These are the activations of a small neural network, seen along a few directions. Each row is one input.
In each table, some parts of the input vary, and every possible input appears once, in random order.
A made-up example of a description, with smaller parts first: one of 2 separate values, together with either a single point or one of 9 places around a ring or (one of 4 places along a line, together with one of 8 places around a ring).
Shared parts are said once, and a part with two or three values counts as separate values.
In the rows, 128 means zero.

Other details of the inputs shift rows strongly along three fixed directions, in all tables alike. That doesn't count.

Rows:
x1: [141 123  97 120 137 103 118 123 126 148 116]
x2: [116 112 163 154 136 150 131 146 158 116 121]
x3: [118 114 146 145 135 155 133 156 157 119 114]
x4: [133 132  85 107 128 126 137 140 106 117  88]
x5: [121 115 153 146 133 151 131 150 158 123 128]
x6: [132 140 132 118 116 130 132 105  78 117 153]
x7: [131 142 138 123 133 120 131 117 131 126 137]
x8: [148 136  63 106 169  93 114 147 154 165  98]
x9: [112 150 192 127  68 165 162  85  70  74 164]
x10: [123 107 168 152 136 128 120 140 187 135 131]
x11: [147 110  73 120 161  97 102 142 135 169 109]
x12: [124 168  77  92 147 135 151 135  63  89  78]
x13: [138 127 106 117 122 120 128 127 124 138 121]
x14: [150 118  94 126 180  83  91 133 167 190 144]
x15: [136 129 134 125 121 122 121 106  98 135 163]
x16: [138 123 121 120 130 106 115 106 119 150 149]
x17: [133 123 133 127 116 124 126 119 124 131 135]
x18: [132 151 167 123 118 127 129  95 111 126 187]
x19: [130 124 120 123 127 124 127 120 107 130 128]
x20: [125 163 207 123  84 150 145  79 101 102 217]
x21: [123  76 170 168 126 130 111 141 187 152 140]
x22: [148 113 112 122 139  91 100 118 148 172 149]
x23: [132 148 132 119 127 131 137 121 128 124 140]
x24: [132 170  48  79 152 128 149 147  66  92  66]
x25: [126 108 131 138 114 140 134 141 145 124 108]
x26: [138 148 160 121 124 114 119  95 129 142 188]
x27: [112  88 164 164 115 162 131 155 155 113 107]
x28: [127 144 148 123  93 144 146 103  84 101 145]
x29: [132 128 139 128 108 125 132 111 115 125 141]
x30: [112  86 145 159 123 156 134 167 159 111  80]
x31: [143 124 102 115 138 103 113 119 117 151 136]
x32: [107  93 131 149 118 169 146 177 145  92  61]
x33: [137 144  86  97 130 110 131 118  80 116 107]
x34: [124 109 169 157 130 136 125 141 191 141 132]
x35: [143 123  99 117 138 115 115 127 115 151 137]
x36: [121 140 152 126 102 151 145 103  74  97 148]
x37: [137 137  97 118 159 117 119 138 123 140 118]
x38: [134 136  93 111 128 117 133 119 100 126 104]
x39: [117 153 139 114  89 156 163 108  64  75 115]
x40: [130 145  87 105 119 133 146 132  79  99  81]
x41: [136 133  85 116 168 105 118 144 132 144 102]
x42: [140 120 102 114 131 110 117 129 133 147 124]
x43: [134 138 139 126 140 119 120 117 129 141 158]
x44: [135 131 133 128 150 115 115 118 139 151 153]
x45: [145 131 109 115 161  88 104 118 159 171 142]
x46: [121 164 183 126  95 155 155  95  92  88 168]
x47: [128 148 123 117 135 126 139 123 123 119 116]
x48: [144 131 142 125 139 102 110 111 166 171 177]
x49: [125 144 109 119 145 141 139 143 103 104  98]
x50: [140 132 104 120 164 104 109 125 138 160 137]
x51: [120 150 183 130 103 156 146 105 104 102 180]
x52: [134 142 135 120 139 114 124 112 122 133 152]
x53: [ 93 114 136 147 127 184 168 186 147  54  15]
x54: [109 119 149 147 129 157 149 153 158  96  78]
x55: [121 109 157 151 134 137 128 149 182 129 112]
x56: [125  93 152 153 120 144 119 143 159 140 137]
x57: [131 152 141 119 125 124 138 112 117 119 143]
x58: [142 120  96 114 137 109 115 128 125 151 130]
x59: [137 108 127 135 136 113 108 118 139 163 150]
x60: [ 71 105 112 186  70 147 106 168 173 144 142]
x61: [142 131 140 120 118 103 114  91 108 150 183]
x62: [138 111 136 130 128 104 109 111 149 160 153]
x63: [ 53 121  98 182  87 175 132 206 169  96  76]
x64: [129 137 113 118 149 120 128 131 129 128 112]
x65: [131 166  84  99 142 126 147 129  82  97  87]
x66: [121  80 188 170 110 134 117 133 194 143 142]
Each input here is: one of 2 separate values, together with either a single point or (one of 4 places along a line, together with one of 8 places along a line).
- Changing only the choice among 2 separate values turns x61 into x52. The same change can be made to x33. Which row results? => x10
- Changing only the choice among 2 separate values turns x64 into x16. The same change can be made to x3. Which row results? => x56
- Which other rows does x45 become when the choice among 2 separate values takes its other values? List them by row number. => x62
- Which other rows does x46 become when the place on the line of 8 takes its other values? List them by row number. => x18, x26, x34, x37, x43, x49, x55
- Which other rows does x48 become when the place on the line of 8 takes its other values? List them by row number. => x3, x5, x8, x20, x23, x24, x51

Rows:
x67: [143 139 215 125 138 145 149  95 132 104 162]
x68: [125  82 143 163 132 121 109 149 201 160 116]
x69: [143 103  77 127 162  84  94 143 169 183 113]
x70: [146 154  83  96 134  98 117 100  73 150 162]
x71: [142 165  83  97 139 100 116 102  78 148 164]
x72: [115 137 183 141  94 150 138 107 130 113 173]
x73: [118 123 184 147  92 151 132 108 118 115 174]
x74: [147 104  77 123 160  87  97 141 171 185 111]
x75: [117 136 183 143  93 149 138 111 128 112 176]
x76: [141 165  82  97 139 100 118 104  78 149 165]
x77: [112 140 117 130 118 147 146 143 115  96  91]
x78: [138 131 127 103 163 156 168 151 103  65  31]
x79: [103 135  97 127 125 166 153 171 100  72  50]
x80: [104 139  99 123 122 161 158 166 106  72  46]
x81: [125  81 144 159 132 121 109 151 202 161 116]
x82: [117 122 183 148  93 152 133 108 117 115 175]
x83: [140 168  84  94 137  94 118  99  83 146 161]
x84: [128  81 142 159 132 123 109 155 201 159 118]
- What do these inputs look like to the network? => one of 2 separate values, together with either a single point or one of 8 places along a line
- Changing only the choice among 2 separate values turns x84 into x75. The same change can be made to x78. Which row results? => x67
- Which other rows does x76 become when the choice among 2 separate values takes its other values? List them by row number. => x70
- Which other rows does x72 become when the choice among 2 separate values takes its other values? List them by row number. => x74

Rows:
x85: [124 101  48 124 143 124 111 190 129 150  69]
x86: [ 91 105 147 138  85 163 152 148  89  72  89]
x87: [141 194  87  75 140 126 136  88  39 118 165]
x88: [165 171 102  79 102 110 146  76  30 109 134]
x89: [130 178 134 108 132 133 136  81  69 112 185]
x90: [126 125 158 133 105 129 140  97  94 112 167]
x91: [146 134 111 106 109  94  83  86  98 185 226]
x92: [117 121 169 127 106 178 170 120 119  65  81]
x93: [159 115  91 113 165 109 123 142 158 153  53]
x94: [144 126 146 142 166  92  89  93 156 199 193]
x95: [ 88 153 133 148  63 122 122 119 142 140 187]
x96: [ 90 192  86 111 112 141 151 137 117 103 108]
x97: [164 136 113  92 157  76 112  79 126 191 183]
x98: [132 121  98  98 103 125 132 123  77 116 114]
x99: [111 149 167 136 127 180 164 163 116  69 103]
x100: [118  99 128 156 159 154 130 180 183 143  93]
x101: [ 97  95 229 189  73 202 145 141 155  85 153]
x102: [135 118  71 110 179 102 121 144 138 148  76]
x103: [126 163 105 108 105 117 120  89  28 126 167]
x104: [133  76 125 145 105 133 123 156 159 130  60]
x105: [170 191 130  74 130 107 147  77  58 101 143]
x106: [136  83  48 117 138 112 117 162 141 140  27]
x107: [155  96 195 141 156  85  98 108 216 195 200]
x108: [121 166 160 146 128  87  98 109 217 186 220]
x109: [146  99 194 159 161 109  82 130 235 193 215]
x110: [137 101 139 132 179  90 107 144 199 166 127]
x111: [115 127 106 135 128 146 143 143  92  88 104]
x112: [100 121 235 171 113 186 147 140 165  67 154]
x113: [133 139 102 123 191 105 114 147 140 146  91]
x114: [158 122  70  97 186 100 128 159 158 130  37]
x115: [149  81  82 133 151 107 120 153 167 144  56]
x116: [ 82 166 119 153  73 164 165 149 119  74 106]
x117: [143 162 114 110 112 126 133 100  59 137 189]
x118: [103 114 157 166 112 170 144 141 110  88 102]
x119: [119  95  74 136 138 121  96 159 142 140  90]
x120: [105  72 238 178  75 184 160 133 165  88 142]
- What do these inputs look like to the network? => one of 4 places along a line, together with either a single point or one of 8 places along a line
- Changing only the place on the line of 4 turns x90 into x86. The same change can be made to x88. Which row results? => x104
- Start at x100 and move only the place on the line of 8, one step at a time. The first step leads to x87. Which rows follow, in order? => x89, x94, x102, x97, x92, x93
